x =
[[-13   8  -1 -14 -10  -6  23  -3  -9  -4  24   2 -45  -5]
 [-13   8   3  -8  -1  -6  23  -2  -9  -5  14  -3 -45  -5]
 [-13   8  -1 -14 -10  -6  23   1  10  -3  14  -3 -45  -5]
 [-13   8  -1 -14 -10  -6  26  12  -9  -5  14  -3 -45  -5]
 [-13  17  18 -13 -10  -6  23  -2  -9  -5  14  -3 -45  -5]
 [-12   8  -1 -14 -10  -6  23  -3  -9  -5  14  -3 -35   1]
 [-13   8   0 -14 -10  -6  23  -2  -9  -5  22   3 -45  -5]
 [-13   8   0 -14 -10  -6  23  13  -4  -5  14  -3 -46  -5]
 [-13   8   0 -11   6  -6  22  -3  -9  -5  14  -3 -46  -5]
 [  1  17   0 -14 -10  -6  23  -2  -9  -5  14  -3 -46  -5]
 [-12  15  19 -13 -10  -6  23  -3  -9  -5  14  -3 -46  -5]
 [-13   8   0 -14 -10  -6  23  -3  -7   4  17  -2 -46  -5]
 [-13   8  -1 -14 -10  -2  37  -2  -9  -5  14  -3 -45  -5]
 [-13   7   0 -14 -10  -6  23  -2  -9   3  20  -2 -45  -5]
 [-12   8   0 -14 -11  -6  23  -3  -9  -5  14  -3 -37   2]
 [-12   8   0 -14 -10  -6  23  -3  -9  -5  14  -2 -30  -3]]
x[0][0] = -13
x[15][11] = -2
x[-1][0] = -12
x[1][-9] = -6
x[14][10] = 14
x[-6][-14] = -12
x[-1] = [-12, 8, 0, -14, -10, -6, 23, -3, -9, -5, 14, -2, -30, -3]
x[12][-13] = 8
x[-10][-12] = 0
x[-14] = [-13, 8, -1, -14, -10, -6, 23, 1, 10, -3, 14, -3, -45, -5]
x[:, 7] = [-3, -2, 1, 12, -2, -3, -2, 13, -3, -2, -3, -3, -2, -2, -3, -3]
x[11][5] = -6
x[3][13] = -5
x[-3][-5] = 3
x[-11][-5] = -5
x[-16][8] = -9
x[:, 3] = [-14, -8, -14, -14, -13, -14, -14, -14, -11, -14, -13, -14, -14, -14, -14, -14]
x[-11] = [-12, 8, -1, -14, -10, -6, 23, -3, -9, -5, 14, -3, -35, 1]
x[12][6] = 37
x[3][-11] = -14
x[13][-11] = -14
x[:, 6] = [23, 23, 23, 26, 23, 23, 23, 23, 22, 23, 23, 23, 37, 23, 23, 23]
x[-6][-7] = -3
x[-4][-2] = -45
x[-15] = [-13, 8, 3, -8, -1, -6, 23, -2, -9, -5, 14, -3, -45, -5]
x[8][-5] = -5
x[14][-6] = -9
x[9][-12] = 0
x[7][-8] = 23
x[-15][-6] = -9
x[:, 1] = [8, 8, 8, 8, 17, 8, 8, 8, 8, 17, 15, 8, 8, 7, 8, 8]
x[-10][-9] = -6
x[-15][12] = -45
x[15][-1] = -3
x[1][13] = -5
x[2][-10] = -10
x[11] = [-13, 8, 0, -14, -10, -6, 23, -3, -7, 4, 17, -2, -46, -5]
x[-9] = [-13, 8, 0, -14, -10, -6, 23, 13, -4, -5, 14, -3, -46, -5]
x[-6][-8] = 23

a = [-95.416, -85.193, -204.693, -92.304, -222.967, 78.983, -126.457, 106.440, -184.352, 23.075, -206.813, -95.935, -213.295, 205.004, -96.405]
a[0] = -95.416
a[3] = -92.304
a[9] = 23.075
a[8] = -184.352
a[11] = -95.935
a[2] = -204.693
a[13] = 205.004
a[6] = -126.457
a[12] = -213.295
a[1] = -85.193
a[10] = -206.813

W =
[[ 0.03 -0.04  0.14 -0.08]
 [-0.03  0.17 -0.10  0.02]
 [ 0.07  0.00  0.07  0.19]
 [ 0.06  0.03  0.03  0.22]
 [-0.03  0.04 -0.10 -0.08]
 [ 0.02  0.15 -0.09  0.24]
 [-0.04  0.18 -0.13  0.05]
 [ 0.07 -0.03  0.07  0.17]
 [ 0.07  0.00  0.01  0.25]
 [-0.03 -0.06 -0.10 -0.18]
 [-0.03  0.14 -0.10  0.00]
 [ 0.04 -0.01  0.19 -0.05]
 [ 0.07 -0.02  0.08  0.19]
 [ 0.08 -0.03  0.06  0.22]
 [ 0.08 -0.01  0.05  0.23]]
W[0][0]: 0.03
W[5][-2]: -0.09
W[14]: [0.08, -0.01, 0.05, 0.23]
W[-6][3]: -0.18
W[:, -1]: [-0.08, 0.02, 0.19, 0.22, -0.08, 0.24, 0.05, 0.17, 0.25, -0.18, 0.00, -0.05, 0.19, 0.22, 0.23]
W[6][3]: 0.05
W[10]: [-0.03, 0.14, -0.10, 0.00]
W[-7][0]: 0.07
W[7][-1]: 0.17
W[-10][-1]: 0.24
W[-11][-4]: -0.03
W[:, -3]: [-0.04, 0.17, 0.00, 0.03, 0.04, 0.15, 0.18, -0.03, 0.00, -0.06, 0.14, -0.01, -0.02, -0.03, -0.01]
W[-3]: [0.07, -0.02, 0.08, 0.19]
W[-11][-1]: -0.08
W[2]: [0.07, 0.00, 0.07, 0.19]
W[-13][0]: 0.07
W[8][3]: 0.25
W[-14][0]: -0.03
W[:, -4]: [0.03, -0.03, 0.07, 0.06, -0.03, 0.02, -0.04, 0.07, 0.07, -0.03, -0.03, 0.04, 0.07, 0.08, 0.08]
W[-15][-2]: 0.14
W[1][2]: -0.10
W[-2][-4]: 0.08
W[11][0]: 0.04
W[11][1]: -0.01
W[-14][-3]: 0.17
W[7][1]: -0.03
W[12][0]: 0.07
W[-3][2]: 0.08
W[:, 2]: [0.14, -0.10, 0.07, 0.03, -0.10, -0.09, -0.13, 0.07, 0.01, -0.10, -0.10, 0.19, 0.08, 0.06, 0.05]
W[-12][-3]: 0.03
W[-4][2]: 0.19
W[14][-3]: -0.01

grid =
[[  2  -1 -24   8   2  41  37 -27  17   4  40   6 -49   4]
 [-19  19   7  12  48  -5  -1   0 -46  37 -36  24 -17 -10]
 [-27 -38  -7  18 -45 -34  47  23  22   3  30  23 -29  35]
 [-36   1 -37 -29  -3  11   2 -10 -40 -38   1  42 -26 -11]
 [ 19 -33  27  -5 -24 -49  -6 -27 -41 -13 -10  -7 -28 -10]]
grid[0][0] -> 2
grid[1][7] -> 0
grid[3][10] -> 1
grid[0][13] -> 4
grid[:, 6] -> [37, -1, 47, 2, -6]
grid[2][7] -> 23
grid[3][8] -> -40
grid[2] -> [-27, -38, -7, 18, -45, -34, 47, 23, 22, 3, 30, 23, -29, 35]
grid[3] -> [-36, 1, -37, -29, -3, 11, 2, -10, -40, -38, 1, 42, -26, -11]
grid[:, 4] -> [2, 48, -45, -3, -24]
grid[2][5] -> -34
grid[0][3] -> 8
grid[1][11] -> 24
grid[1][5] -> -5
grid[3][1] -> 1
grid[:, 8] -> [17, -46, 22, -40, -41]
grid[2][2] -> -7
grid[4][3] -> -5
grid[4][10] -> -10
grid[1][3] -> 12
grid[3][6] -> 2
grid[3][5] -> 11
grid[0][10] -> 40
grid[2][0] -> -27
grid[0][12] -> -49

arr =
[[ -4  11   3  -8   3  20 -22   5  -4 -12  -6  -2]
 [ -2  -8  -7   4  14   4   2  -8   7  -9   4   9]
 [ -5  -4  28 -12  -8   9   6 -41  19   3 -21   4]
 [-17   4  -7 -19   8 -11  -3 -15   5  15  -5   2]
 [  4   0 -19   0  18  21 -14 -18  20  17 -12  -4]
 [ -6  11 -16   3 -15  -1  -8  -2   5 -12 -12   4]
 [ -4 -13   1  13  -5 -16 -10  11  10   5  -7  -3]]
Rows and columns are counted from 0.
(0, 0) -> -4
(1, 3) -> 4
(6, 11) -> -3
(2, 6) -> 6
(5, 5) -> -1
(2, 2) -> 28
(5, 9) -> -12
(1, 7) -> -8
(1, 10) -> 4
(1, 5) -> 4
(4, 6) -> -14
(0, 1) -> 11
(4, 11) -> -4
(2, 8) -> 19
(3, 10) -> -5
(3, 6) -> -3
(3, 3) -> -19
(2, 5) -> 9
(2, 3) -> -12
(0, 10) -> -6
(0, 11) -> -2
(6, 9) -> 5
(3, 1) -> 4
(3, 2) -> -7
(6, 0) -> -4
(0, 6) -> -22
(2, 9) -> 3
(1, 9) -> -9
(4, 10) -> -12
(0, 5) -> 20
(4, 0) -> 4
(4, 7) -> -18

A = array([588, 570, 867, 692, 169, 308, 980, 411, 372])
A[-9] -> 588
A[4] -> 169
A[5] -> 308
A[-8] -> 570
